Read these off the table that follows. Rows and columns are numbered from 1.
1) Give the entry just left of 6665.
2) Give the entry in row 1 and column 1.
3) Give the entry at row 1, column 2.
4) Give the entry just left of 3150.
5) Give the entry directly below 3167.
6) Give the entry just right of 4005.
7) Give the entry at row 2, column 1.
8) Give the entry in row 1 and column 3.
[[4214 2442 5559 5053 5097 4005 3150 5329]
 [4547 2742 6008 3326 3167 4799 2803 1009]
 [6272 1128 6665 5373 4934 4403 4245 4036]
 [3330 2578 3192 5385 7426 6460 4598 3888]
 [3907 4714 5395 4465 3987 2161 3176 4724]
 [6136 3900 2993 2499 4034 4540 2280 2836]
 [3414 5185 5035 3893 4159 1190 3450 4373]
 [4782 6715 8192 6513 4678 3795 7542 1895]
 [4217 3282 6202 4864 3517 3153 3937 2527]]
1) 1128
2) 4214
3) 2442
4) 4005
5) 4934
6) 3150
7) 4547
8) 5559

W =
[[ 0.29  0.16  1.85  3.27]
 [-1.18  3.60  4.06  3.90]
 [-4.47 -2.35  1.03 -3.58]
 [ 0.96 -3.38 -2.67 -1.89]
 [-5.09  3.90  2.60 -3.82]]
The entry just right of 2.60 -> -3.82
Which number is the smallest entry in the first column? -5.09
The third entry in reading order is 1.85
The top-left entry: 0.29
Which number is the entry just left of -3.58? 1.03
Which number is the entry directly below 3.60? -2.35
Which number is the fifth entry in reading order? -1.18
Which number is the second-last entry, reading row by row? 2.60
The entry directly above 2.60 is -2.67
The smallest entry in the first row is 0.16
Which number is the entry just left of -2.67? -3.38
The largest entry in the first column is 0.96
The largest entry in the first row is 3.27
Which number is the entry just right of -5.09? 3.90
Which number is the entry directly above -3.58? 3.90
Which number is the entry just left of -2.35? -4.47

Questions about the row below.
1) Give the 2nd entry from the end.
2) Give the 3rd largest entry.
3) Give the smallest entry.
4) Give the third-last entry.
5) Give the third entry from the left.
6) Give the 1st entry from the left.
  77    85    16  -163    -3   283   233  -580  -217   -34  -108   -85   762    -7  -112  -401
1) -112
2) 233
3) -580
4) -7
5) 16
6) 77

((87, 39, 80, 73, 74, 61), (86, 41, 78, 39, 88, 85), (68, 53, 54, 98, 57, 83), (72, 43, 69, 78, 74, 88), (37, 36, 69, 59, 72, 68), (55, 49, 64, 91, 67, 13), (96, 70, 32, 61, 50, 44), (90, 50, 50, 38, 30, 51), (65, 49, 44, 41, 87, 38), (72, 46, 78, 73, 54, 67), (81, 76, 48, 36, 82, 76), (55, 39, 45, 79, 72, 46))
Read off the entry just left of the largest entry.
Answer: 54
The entry just right of 81 -> 76
Read off the entry just left of the smallest entry.
Answer: 67
The entry just left of 85: 88
The entry just left of 45: 39
The minimum is 13
The entry just right of 98 is 57
Read off the largest entry.
Answer: 98
